These are the activations of a small neural network, seen along a few directions. Each row is one input.
In each table, some parts of the input vary, and every possible input appears once, in random order.
Descriptions start from the smaller parts, as in this example, which fits no table here: one of 6 places along a line, together with either a single point or one of 9 places around a ring or (one of 2 separate values, together with one of 8 places around a ring).
Shared parts are said once, and a part with two or three values counts as separate values.
(in the rows, 128 means zero)

Other details of the inputs vary at random and push rows far along three fixed directions, the same in every table; ignore that.

Table:
r1: 129  140  184  79  171  163  112  137  124  131  135  80
r2: 183  120  104  89  167  176  140  132  116  155  182  146
r3: 124  113  91  205  95  86  93  123  162  132  148  152
r4: 197  115  84  137  152  173  135  143  100  134  136  174
r5: 58  162  140  185  106  77  124  91  174  115  105  127
r6: 92  174  171  85  108  134  163  142  132  167  100  128
r7: 117  184  162  83  79  106  152  167  121  170  119  141
r8: 138  98  89  134  108  126  143  156  104  105  120  131
r9: 74  169  148  175  96  114  120  124  170  138  107  132
r10: 89  105  158  92  174  145  129  99  110  116  131  69
r11: 111  115  146  164  144  91  120  98  143  55  106  76
r12: 181  99  114  144  143  144  115  144  118  133  177  173
r13: 91  107  173  160  156  96  95  95  149  85  117  107
r14: 144  137  58  116  85  144  152  184  92  161  100  194
r15: 170  143  90  117  102  159  127  147  129  140  117  139
r16: 116  199  149  115  121  140  131  137  124  130  89  92
r17: 118  54  114  177  170  123  103  100  152  103  130  151
r18: 93  178  132  135  87  76  126  128  158  132  128  138
r19: 166  67  144  85  173  157  127  142  101  147  138  135
r20: 122  42  116  172  137  101  89  118  113  99  148  134
r21: 157  125  89  116  113  135  130  130  131  117  111  152
r22: 105  117  179  63  159  151  125  137  96  121  128  88
r23: 176  150  57  138  79  146  153  200  133  155  127  179
r24: 116  51  89  160  146  114  107  99  121  115  151  128
r25: 179  58  115  113  186  154  125  117  86  120  110  114
r26: 152  147  173  114  167  151  142  110  113  76  138  61
r27: 118  125  100  221  113  113  124  99  158  130  145  176
r28: 120  135  164  165  141  102  107  81  141  96  161  96
r29: 168  74  97  75  148  172  128  130  83  112  127  111
r30: 170  52  125  102  174  129  116  113  108  134  160  111
r31: 136  151  160  55  147  134  129  155  122  134  141  117
r32: 103  93  99  207  102  89  129  104  152  145  116  167
r33: 99  126  143  161  148  110  98  84  156  113  141  76
r34: 98  169  156  92  111  107  152  115  133  157  120  101
r35: 164  155  104  133  96  153  144  178  128  171  152  219
r36: 142  224  138  101  75  149  160  136  127  135  113  136
r37: 104  206  173  104  117  154  156  135  140  148  129  136
r38: 81  158  153  99  101  97  129  126  121  127  132  94
r39: 86  169  159  184  85  79  98  126  161  120  124  116
r40: 111  164  136  153  71  85  160  140  133  118  89  119
r41: 146  146  60  105  100  127  149  166  144  179  145  201
r42: 94  116  169  66  165  164  137  126  105  126  123  88
r43: 151  139  162  53  137  153  148  114  100  124  101  73
r44: 129  69  101  195  164  132  95  97  153  122  145  125
r45: 146  122  93  137  139  128  126  135  121  118  100  155
Description of these inputs: one of 5 places along a line, together with either one of 3 separate values or one of 6 places around a ring.
Question: Changing only the place on the line of 5 turns r36 into r15. The same change can be made to r27. Which row results?
Answer: r44
Question: Which other rows does r8 become when the choice among 3 separate values takes its other values? List them by row number.
Answer: r14, r29
Question: List by row number the other rows that have the place on the line of 5 in common with r17.
Answer: r5, r11, r13, r18, r21, r31, r41, r45

Table:
r46: 131  148  143  45  158  171  155  142  115  160  158  124
r47: 132  150  157  54  153  161  143  150  101  140  107  100
r48: 130  79  62  180  99  109  112  149  135  130  121  185
r49: 165  164  107  68  122  173  146  172  112  145  126  139
r50: 118  62  128  175  137  90  100  87  125  94  123  112
r51: 187  63  91  112  183  170  130  124  97  128  141  129
r52: 111  195  134  130  104  111  139  134  159  155  122  133
r53: 170  66  96  116  173  151  123  128  137  148  161  147
r54: 160  47  105  107  168  140  107  126  108  108  146  117
r55: 138  80  92  154  123  114  121  120  130  110  138  135
r56: 87  163  192  131  135  123  130  104  131  91  90  69
r57: 116  194  123  150  47  95  159  158  135  147  107  171
r58: 181  61  72  120  156  154  117  165  105  133  143  165
r59: 128  167  103  98  85  145  153  174  134  193  150  174
r60: 160  89  108  135  158  156  128  141  124  137  166  176
r61: 153  82  79  187  119  126  117  148  132  112  129  173
r62: 111  64  147  193  156  94  99  75  125  80  113  99
r63: 88  170  184  144  109  93  126  107  139  80  109  73
r64: 105  169  157  133  113  100  135  101  126  109  111  82
r65: 100  162  215  103  166  140  106  82  132  99  139  36
r66: 83  194  170  174  87  83  131  119  174  126  110  128
r67: 83  173  140  154  66  78  146  112  141  126  104  120
r68: 88  177  118  126  77  110  143  153  145  170  131  188
r69: 155  175  99  101  84  152  161  163  118  165  113  176
r70: 125  78  116  184  165  116  95  90  130  75  124  88
r71: 102  99  122  208  138  102  102  81  141  85  100  104
r72: 157  172  102  82  104  170  155  170  116  161  108  164
r73: 70  164  169  129  116  112  138  100  137  108  89  77
r74: 153  43  145  87  206  160  115  99  94  106  133  82
r75: 92  141  220  66  191  128  112  86  138  109  126  31
r76: 121  197  105  144  49  104  142  153  144  134  111  163
r77: 141  153  154  47  141  143  140  154  102  129  131  93
r78: 136  160  153  74  143  136  136  150  134  160  135  126
r79: 123  107  101  235  82  74  105  90  148  94  115  156
r80: 173  65  60  133  129  151  145  145  112  154  137  184
r81: 137  160  174  46  179  176  132  131  109  146  156  64
r82: 80  186  151  186  62  84  146  121  148  119  87  141
r83: 152  62  115  102  186  159  119  120  109  104  141  91
r84: 156  104  78  201  109  112  108  123  165  138  140  194
r85: 181  93  43  148  111  134  129  160  121  140  146  185
r86: 105  180  167  127  104  127  134  143  140  144  137  123
r87: 131  145  107  75  109  155  150  172  113  168  105  159
r88: 150  166  104  90  78  123  159  180  109  173  122  177
r89: 94  97  129  225  108  77  88  104  154  117  139  147
r90: 94  161  163  94  116  129  125  138  132  155  136  112
r91: 124  168  165  59  175  164  142  121  115  138  152  89
r92: 104  96  148  203  156  107  90  62  150  80  144  115
r93: 160  53  130  107  209  158  107  116  107  122  172  130
Question: What do these inputs look like to the network?
Answer: one of 6 places around a ring, together with either one of 3 separate values or one of 5 places around a ring
Question: Changing only the place on the ring of 6 turns r47 into r71. The same change can be made to r88. Which row results?
Answer: r64
Question: Changing only the place on the ring of 6 turns r55 into r63. The same change can be made to r67. Which row results?
Answer: r57
Question: Which other rows does r59 become when the place on the ring of 6 takes its other values? List them by row number.
Answer: r65, r81, r86, r89, r90
Question: Which other rows does r60 become when the place on the ring of 6 takes its other values? List them by row number.
Answer: r46, r68, r91, r92, r93

Table:
r94: 127  222  141  61  115  165  153  137  133  176  138  117
r95: 162  114  68  171  104  163  124  161  128  171  148  226
r96: 66  215  182  117  125  107  138  76  146  81  91  50
r97: 54  216  167  198  75  78  127  113  185  121  68  112
r98: 142  144  101  192  87  118  128  157  147  144  165  213
r99: 185  134  81  99  118  161  168  140  104  152  131  150
r100: 150  50  52  136  156  145  119  138  131  150  151  150
r101: 115  104  216  93  190  107  102  95  133  102  159  57
r102: 148  43  92  202  111  69  69  118  117  52  130  92
r103: 75  190  168  62  118  150  154  166  120  155  107  98
r104: 109  55  109  200  123  75  116  63  126  87  119  103
r105: 169  56  158  59  212  174  115  141  92  126  199  109
r106: 83  203  152  108  65  100  137  154  150  186  106  158
r107: 79  195  184  58  111  148  142  148  114  165  127  109
r108: 139  107  145  50  179  164  133  155  118  155  121  98
r109: 178  56  101  47  201  187  116  125  99  162  182  114
r110: 179  53  76  135  116  123  140  150  105  152  118  186
r111: 124  106  81  152  93  96  128  153  138  139  99  196
r112: 179  102  61  170  89  151  156  162  102  147  121  215
r113: 60  186  168  153  83  56  125  100  166  123  151  103
r114: 191  134  144  55  156  175  163  145  92  144  112  115
r115: 108  52  188  131  183  124  115  69  87  65  117  44
r116: 120  84  143  225  151  101  77  69  160  101  123  127
r117: 91  192  155  118  137  137  138  104  153  120  111  64
r118: 140  68  137  59  197  173  126  134  83  103  133  103
r119: 94  221  122  133  62  128  161  162  133  135  88  175
r120: 139  100  171  146  199  124  98  61  143  78  182  59
r121: 99  84  125  231  150  123  95  92  150  83  115  118
r122: 105  195  124  31  107  137  167  154  116  153  113  116
r123: 104  124  110  233  97  75  107  98  165  87  82  164
r124: 204  132  41  164  58  122  118  192  117  118  130  179
r125: 176  158  131  106  127  140  138  165  141  163  160  175
Question: What do these inputs look like to the network?
Answer: one of 2 separate values, together with either a single point or (one of 3 separate values, together with one of 5 places along a line)
Question: Changing only the choice among 2 separate values turns r115 into r112. The same change can be made to r107. Which row results?
Answer: r95
Question: Which other rows does r96 become when the choice among 2 separate values takes its other values? List them by row number.
Answer: r122
Question: Which other rows does r105 become when the choice among 3 separate values takes its other values? List them by row number.
Answer: r101, r113
Question: Which other rows does r108 become when the place on the line of 5 takes its other values? List them by row number.
Answer: r101, r106, r110, r111

Table:
r126: 176  99  89  165  126  132  117  136  123  129  139  159
r127: 97  66  180  135  145  75  97  90  105  59  117  47
r128: 86  236  137  169  32  72  154  137  160  146  98  165
r129: 111  127  151  105  148  138  124  134  129  146  124  129
r130: 62  246  169  107  62  99  156  125  144  137  83  78
r131: 132  99  58  205  99  99  115  122  143  109  116  168
r132: 148  122  117  46  159  168  137  153  119  170  155  129
r133: 151  137  142  63  149  177  149  151  99  143  112  111
r134: 158  82  89  170  126  124  104  140  148  146  163  188
r135: 73  229  149  94  72  109  163  150  149  167  117  124
r136: 179  117  95  39  159  179  157  153  101  163  142  134
r137: 136  164  184  72  154  155  130  124  116  122  154  85
r138: 128  86  142  153  169  135  110  98  119  75  107  92
r139: 102  109  186  171  169  101  96  74  148  80  146  68
r140: 174  104  100  146  142  143  117  136  123  106  137  136
r141: 134  73  71  216  99  104  125  122  142  127  111  203
r142: 171  117  120  52  164  192  147  167  91  165  147  152
r143: 92  97  169  154  171  111  96  59  132  78  139  55
r144: 123  122  85  171  88  120  139  161  141  165  126  209
Question: What do these inputs look like to the network?
Answer: either a single point or (one of 3 separate values, together with one of 6 places along a line)
Question: Which other rows does r138 become when the place on the line of 6 takes its other values? List them by row number.
Answer: r129, r133, r141, r142, r144
